Here are a small network's activations along a few directions, averaged over the inputs that share one value of a field.
Values that are neighbours, or in one group, have similar rows; names and order tell nothing.
In the rows, 500 means zero.
Random noise pushes rows far along 2 fixed directions. That doesn't count. These rows show it; they differ only by the noise:
[485 574 547 526 446 555 345 544 440 676 595 619 507]
[767 505 374 370 624 664 460 464 490 598 588 627 491]
[767 451 313 374 600 665 535 497 518 572 546 561 474]
[416 507 495 571 366 530 434 614 472 654 532 514 484]


Values of Poz:
b11: [741 336 582 398 748 596 559 465 588 374 492 600 346]
b5: [631 706 510 410 563 595 318 388 367 711 585 708 449]
b1: [338 234 555 584 473 355 766 651 717 361 387 324 442]
b14: [422 491 544 709 398 637 418 585 547 575 509 448 479]
b17: [337 647 760 557 521 306 533 456 407 443 552 515 693]
b2: [470 660 438 441 372 464 434 576 512 548 472 396 458]
b9: [662 622 328 381 527 498 382 328 431 461 566 593 549]
b15: [ 67 489 500 721  57 313 479 702 446 608 343 295 471]
b7: [239 368 783 588 368 397 542 713 590 439 352 423 430]
b13: [497 483 636 588 612 678 383 325 382 510 693 589 220]
b12: [308 655 562 504 388 365 298 401 329 439 533 467 666]
b8: [656 328 475 474 733 406 861 499 660 298 336 434 510]
b16: [522 459 371 543 449 598 510 617 490 553 547 457 441]
b4: [350 566 743 518 663 366 565 408 519 433 490 704 653]
b10: [282 589 627 665 280 497 274 507 447 715 559 625 574]
b3: [138 594 585 564 194 227 271 520 462 491 478 413 637]
b6: [278 542 501 634 421 352 630 540 468 368 399 196 601]
Poz is arranged as a ring.
- Name the neighbours of b17, in listed order. => b4, b6
- Name the neighbours of b13, in listed order. => b11, b14
- Name the neighbours of b10, in listed order. => b5, b16
- Name the neighbours of b1, in listed order. => b7, b8
